Each row below holds a small network's activations on one input, seen along a few directions.
Each table varies a few parts of the input and shows all the possible inputs, shuffled.
A made-up example of a description, with smaller parts first: one of 4 places along a line, together with either a single point or one of 9 places around a ring or (one of 2 separate values, together with one of 8 places around a ring).
Shared parts are said once, and a part with two or three values counts as separate values.

Other details of the inputs shift rows strongly along two fixed directions, in all tables alike. That doesn't count.

Table:
row 1: [ 16 -18   5 -24 -10   5 -18   6  12  -4  10 -19]
row 2: [ -3   0 -11  -7 -20 -21  13  10   0  -5   9 -12]
row 3: [ -2   6 -21   1  -5  -9  16   1  11   6   2   0]
row 4: [  2 -10   7 -18   7  17 -14 -10  11   2  12   7]
row 5: [-6  4 11  0 -7 -4 30 11  9 -3 -2  8]
row 6: [-22   6  -3  39  24 -21  -2  -5 -28  -3 -13  19]
row 7: [-17  15  10  45   9  -3   5  -5 -32   4 -15  23]
row 8: [  5  -9   3  -9  -3  12 -20  13  -2  -8  -4 -11]
row 9: [  6 -10   4   5  19   8 -21  -5   4   3  -9   3]
row 10: [ -9   0  -4  -5  -4 -22  11   4  10  -2  -8  12]
row 11: [  6  -7  -4   3   5  12 -20   9 -21  -4   0 -13]
row 12: [-12  10 -11  35  -1  -8   7  -1 -18 -14 -15   3]
row 13: [-10   2 -11  11 -15 -17  11   1   0  -1   0 -13]
row 14: [-16  13  -8  47   6 -16   6  -7 -22 -17 -17   5]
row 15: [  2  -7  -1  -7  11  18 -13 -14  -4   6  19   6]
row 16: [  8  -8  -4   9  20   1 -16  -8 -11   6   0   2]
row 17: [ 4 10 18 -3 16  5 -7 -2  7  0  3 -1]
row 18: [  6  -8   3   6   7   4 -22   2 -21  -7   5 -12]
row 19: [ 13   7   9  -4  20  12 -10  -7  -2   8  15  -9]
row 20: [ 10   4  -2 -11 -22  -2  30   7   5  10   9   4]
row 21: [ 14  -4  18  -3   2  17 -14  -3  -3  11  -4   7]
row 22: [ -6   2  -5 -18 -26  -9  10  18   8 -12  -2  -7]
row 23: [ -1  19  -6 -11  -9 -10  17   1  11   7  18   1]
row 24: [-10   2  -1  -5 -19 -15   7  13   3 -14  -3  -3]
row 25: [ 16 -20   3 -28   8   6 -19  -3  16   5   6  -5]
row 26: [  2   2 -20 -11 -11 -13  20   3  12   8   4  -1]
row 27: [ 17  -7  19 -12  16  26 -29 -12  -5  12  -5   3]
row 28: [  2  -6   0  11  17   8 -17  -5   9   2  -9   3]
row 29: [  2  -3   3  -5  18  16  -7 -14 -17  10  -1   4]
row 30: [-17   6  -6  42   4 -16   0  -5 -16 -10 -13  -2]
row 31: [  2  -9  -2 -13  12  17  -5 -12  -7   8  12   3]
row 32: [ -2   2 -10 -10 -25  -2  11  12  16  -4 -10 -10]
row 33: [ -7  -1  13   1  22  13 -12 -10 -11   2 -14  12]
row 34: [ 17  -4  -3 -28  -3  16  -9  -9  15  13  30  -5]
row 35: [ -9   4   0  29   0  -7  -3  -3  -4 -18 -18   3]
row 36: [  0  -5   8  36  18  14 -29  -6 -16 -14 -22   1]
row 37: [-16  13   2  -1  -9 -10  11  -1  15  -2   6  15]
row 38: [ -8  14  -5  -2 -11  -9  22  -2  -8  10  -4  12]
row 39: [ 12  -6  -7 -16  -7   7 -11  10  -9  -4   9 -16]
row 40: [ -3   8  10 -10  -4  -5  29  10  14  -3   0   2]
row 41: [  5 -14   5   0  -3   6 -19  -1  10  -1  -3 -19]
row 42: [-2  5  1  4 -6 -4 34  8 -2  2  7  4]
row 43: [  4   3   7 -10 -22  -3  26  11  13   5   0   9]
row 44: [ -9   0  -4 -29 -14  -3  22  -2  17   1   3   9]
row 45: [ -2  -1  -6 -11  -8 -16  11   3  16   1  -7   6]
row 46: [-12  20   6   0  -6 -12  11   2  15  -1   4  10]
row 47: [ -7  15   1   4  -1 -10  33   9  -1   1   5   1]
row 48: [  4 -11  -3   3  22  -1 -19  -7 -12   5   5   2]
row 49: [ 14  -8  -7   1   3  19 -20   0  -9   3   0 -20]
row 50: [ 22 -17  -1 -21 -12   9 -13  -2  24   0   3 -22]
Description of these inputs: one of 2 separate values, together with either one of 5 places along a line or one of 9 places around a ring or one of 11 places around a ring.
The inputs of row 36 and row 12 match in every part but the choice among 2 separate values. If row 50 is changed in the same way as row 36 into row 12, which row does it become?
> row 30
The inputs of row 19 and row 17 match in every part but the choice among 2 separate values. If row 42 is changed in the same way as row 19 into row 17, which row does it become?
> row 5

Table:
row 51: [  5  -5   8   6   7  -3   1  -9   8   7 -15  16]
row 52: [ 24   5  -7 -22 -23  -3  29   4  10  15   6 -12]
row 53: [ -1   5   7 -24 -18  -4  20   9  -3   4  23  -2]
row 54: [-18   9   3   0  -4 -14  17   7   3  -5  -5  26]
row 55: [  0  19 -20  -9 -31 -12  34  -5  16   6   2  -2]
row 56: [ 32 -20  11 -26   2  34  -7  -1  -5  13  21 -12]
row 57: [  0   6 -16  -7 -20  -9  28  -4  25   2  15  -1]
row 58: [  3 -24 -16  15  17   4 -48  -3 -29  -3  -6 -17]
row 59: [  6  -1  22  14  30   9 -21  -6 -26   1   8  -7]
row 60: [  5  -5  19  15  22  17 -23 -13 -11   4 -18  20]
row 61: [ 12 -10  16 -38   6  13 -18  -4  12   4  14   4]
row 62: [ 10  -8   8  25  36  33 -34 -21 -18  -1   3  -8]
row 63: [ -1  11   3   9 -16  -1  22   2 -13   9  -3   9]
row 64: [-10   7 -15 -25 -14 -23  24  11  34   7   4   8]
row 65: [ -5  18  -8  23  -1  -8  14  -5 -13   5 -12   0]
row 66: [-23  26  -4  15   3 -25  19   3 -14  -8   0   3]
row 67: [ 12   0   0 -32 -16  19   7  -1   9  12  -4   6]
row 68: [-22   6  19  42  -2 -14 -20  17 -10 -36 -22  -9]
row 69: [-30  13  14   7   9  -1   1   3 -20  -7  -8  21]
row 70: [-19  -2   6  29  31   0  -5  -8  -1  -2 -19  14]
row 71: [ 26 -20  10  -8 -10  23 -30  12  15 -19 -10 -33]
row 72: [ 19 -18   5 -23  10  11  -3  -7  20   5   2   3]
row 73: [ -4  10 -16   1 -28 -14  30  -5  23  14   5   0]
row 74: [-22   7   1   1  -8   2  27   4  -6  -4 -12  18]
row 75: [  5   6   4  10  14   1   1   9 -14   6   7  -2]
row 76: [ 14   0 -13 -14  -1   9  16   0   4   3  10 -16]
row 77: [ 27 -23  15  -8  -6  22 -41  18  15 -16  -1 -32]
row 78: [  0 -30  -8  18  23   4 -55  -6 -35 -10   0 -17]
row 79: [  5   7 -10 -36 -26 -12  13  -4  31   3  31  -9]
row 80: [ 21  -6  -7 -26  -7  11 -10  -4  26  13  29 -12]
row 81: [ 12   8 -10 -13   1   3   1   4   1   7  13 -12]
row 82: [-17 -17 -20  42  18  -7 -28  -5 -39 -13 -19  -7]
row 83: [-19  -2 -37  20 -24 -33  14   3 -18  -8 -20  -1]
row 84: [-11   9   0  25 -33 -18  16  21  10 -25 -33  -9]
row 85: [  0  -6   7 -19  12  -4 -14  -9  18   4   7  -2]
row 86: [-31  27 -10  17  -7 -28  22  -2  -7 -13   4  12]
row 87: [-2 -4  7  1 15 -6 -5  2  8  2 -2 16]
row 88: [-29  18   5  16   5  -4  11  12 -16  -4 -12  26]
row 89: [  8  -6  -5 -45 -26  -1  30   4  31   5   7   8]
row 90: [ 19 -17  18 -30  20  13 -27  -9  15   5  13  -3]
row 91: [-22  14   7  28  -2 -12  20  10 -25   1   2  17]
row 92: [ 28 -19   5 -26  11  22 -25 -16  27  21  -1  -9]
row 93: [ -5   9   0  21   6  -9  24   4 -16  -1  -4   1]
row 94: [ -4   7   1  29  27  11 -26 -10 -22  -4   3   7]
The inputs of row 72 and row 87 match in every part but one. If row 93 is changed in the same way as row 72 into row 87, which row does it become?
> row 75
What is each input in this table made of?
> one of 4 places along a line, together with either one of 2 separate values or one of 9 places around a ring
Change only the choice among 2 separate values in row 82. List by row number the other rows that result.
> row 71
A walk changes only the place on the line of 4. It starts at row 67 and steps to row 74. List the rest of the walk in order.
> row 88, row 69

Table:
row 95: [ 10 -15  -4  -8  31   5 -41 -12  -7   5   7  -9]
row 96: [ -7   7 -15  -6 -17 -18  23  14  -4  -5   5  -4]
row 97: [ -8   2  -4  -8 -24 -19  19  18   7  -4  -7   2]
row 98: [  1   4 -14 -44 -32  -7  35   7  28  10  23  -4]
row 99: [ -5   1 -13  17 -11 -10   3  -3  10  -7  -4  -6]
row 100: [ 33 -12  -1 -42  -6  27 -11  -8  21  16   4  -6]
row 101: [ -8  18   9  -4  -9 -15  27   8  14   4   2   5]
row 102: [-10   6  23  28  27   3 -10  -1 -14  -4  -5  14]
row 103: [  3  -5   4  -7  -1   5  -1  10   4 -11  -3 -11]
row 104: [ 22  -7  18 -17  17  27 -28 -10   2   5  16  -4]
row 105: [  5 -12  -3 -15  15   7 -35 -10   5   4   9  -8]
row 106: [  5  -6   2  -4   3  14 -13   1  -4  -9   0 -11]
row 107: [-19  -1  19  41  28   0 -23   8 -31 -14 -18   8]
row 108: [ 15  13  -5 -40 -27  -1  26   5  30  14  24  -9]
row 109: [ 15  -4  -1 -10   8  20 -14 -11   2  15  -5   3]
row 110: [-12  10  12  29  22   7 -11  -6 -19  -1   3  14]
row 111: [-14   6  -7  -3 -12 -10  23  -1   5   4   4  11]
row 112: [-22  30  -2  27   1 -25  32   3 -10   2  -1  15]
row 113: [-13   0   8  23  11   3 -16   6 -21 -14  -7   5]
row 114: [ 23 -15   1 -37  -6  22  -7  -9  17  11   9  -4]
row 115: [ -2   9 -13   7 -20 -22  26   6  -5  -2  -4  -1]
row 116: [-27  17  -3  28 -15 -19  20   5  -9 -13 -18   6]
row 117: [ -5   8  -6 -11 -15 -12  30   6  17   6 -16  11]
row 118: [  2 -11  19  15  30  23 -32 -15 -16   1  -3   9]
row 119: [ 26   3   9 -39 -10  16  -1  -3  22  13  20 -11]
row 120: [  5 -13  12  36  28  12 -37  -8  -5 -10 -16  -6]
row 121: [-27  18  -5  36 -15 -25  21   5 -16  -8 -16  11]
row 122: [-17   8 -11  25  -5 -23  14  10 -21  -6  -9   9]
row 123: [-36  13  -6  19   3 -32   2  -1  -3 -12 -12  15]
row 124: [ 10 -16  15   4  24  20 -22  -9  -3   7  -9   4]
row 125: [  5 -11   7  35  23  15 -40 -13  -8 -12 -12  -5]
row 126: [ 15 -13  -6  21  17  11 -27 -10  -3  -3   0 -14]
row 127: [-21   8  -2  21 -12 -17   8   9 -13 -11 -13  12]
row 128: [  4 -10  25  21  41  31 -45 -15 -22   0   2   7]
row 129: [ 22 -17   6 -40  -5  14   0   0  24  11  13  -7]
row 130: [-28  18  -7  30 -14 -19  21   5 -12  -9 -14   3]
row 131: [ 31 -16   7 -23  -9  21 -23  -5   7   2   7 -17]
row 132: [ 19  -7  -4  -4   1  10  -8  -2  -5   2   5 -18]
row 133: [-26  12  -5  22  -7 -15  11  11 -17 -12  -5   6]
row 134: [ 30 -20  -2 -37   5  19  -8 -10   9  17  21 -11]
row 135: [ 14  -6 -17 -40 -37  -4  15  14  20   6  15 -12]
row 136: [ -2   5 -17 -12 -13 -14  34   0   7   8   3   9]
row 137: [ 14 -10   9  -6  -6   5  -7   5   5  -1  -4  -9]
row 138: [-3  5 -7 -8 -2 -9 22  0  2  3 12  6]
row 139: [-11   8   0   9 -18 -15  20  11   5  -7 -13  -3]
row 140: [ 19   2 -22 -40 -23  -5  30   1  21  18   5  -1]
row 141: [-19   7   4   1  -6 -15  27   8   8  -2  -1  12]
row 142: [-18  20  -3  22   6 -19  25   3 -12  -3   3  17]
row 143: [  8  -2 -16 -23 -14  -3  15   7   5  -2   9 -18]
row 144: [  2 -15   7  -6  23   1 -34  -4   5  -1  -1  -4]
row 145: [ -2  -6   7  20  25  18 -23 -15 -17   5  -7  11]
row 146: [  4  -5  -2  -2   2  15 -12   1  -6  -6   3 -13]
The inputs of row 118 and row 129 match in every part but one. If row 113 is changed in the same way as row 118 into row 129, which row does it become?
> row 107
What is each input in this table made of?
> one of 4 places along a line, together with either one of 2 separate values or one of 5 places around a ring or one of 6 places along a line
List by row number the other rows that have the place on the line of 4 in common with row 130.
> row 98, row 99, row 105, row 108, row 109, row 110, row 111, row 121, row 133, row 135, row 145, row 146
Change only the place on the line of 4 in row 143. List by row number the other rows that result.
> row 103, row 106, row 146
Change only the choice among 2 separate values in row 126. List by row number the other rows that result.
> row 95

Table:
row 147: [ 33 -18   0  -9  34  35 -29 -36   2  26   4  -2]
row 148: [-34  13   7   5   1 -19   4   0   4 -10  -8  19]
row 149: [-13   1  28  48  53  -2 -44  -9 -11 -14 -15   9]
row 150: [ -5   2   6   5  -4 -12  11  10  28 -10 -14   1]
row 151: [ 36 -12   7 -57  -7  26  -1   5  13  21  39 -18]
row 152: [ -8  -2 -14  30 -16 -19  13  15 -23  -9 -38  -2]
row 153: [-18  14 -32  27 -18 -21   4  -5  -1  -5  -2   1]
row 154: [ 29  -6  26  -9  17  41 -29  -1 -17  13  18 -12]
row 155: [ 25  15  -7 -50 -50   8  47  15  28   5  20 -18]
row 156: [-18  -3   7   4 -17  -4  16   7  20 -12 -20  13]
row 157: [ 14  -7   9  -4  27  17 -15 -11 -16  17  18   7]
row 158: [ 18 -13   2  16   3   7 -34  -1 -12 -13  10 -34]
row 159: [  6   6 -21 -25 -12 -15  41  -6  16  14  13  12]
row 160: [-40  10  14  24  -3 -18   4   5 -12 -11 -28  33]
row 161: [-26  -1 -30  -5  -7 -24  11  11 -18 -12   5  -8]
What is each input in this table made of?
> either one of 4 separate values or one of 5 places around a ring or one of 6 places along a line
A walk changes only the place on the line of 6. It starts at row 147 and steps to row 159. List the rest of the walk in order.
> row 157, row 151, row 154, row 155
List by row number the other inputs of the same sort as row 158.
> row 152, row 153, row 161
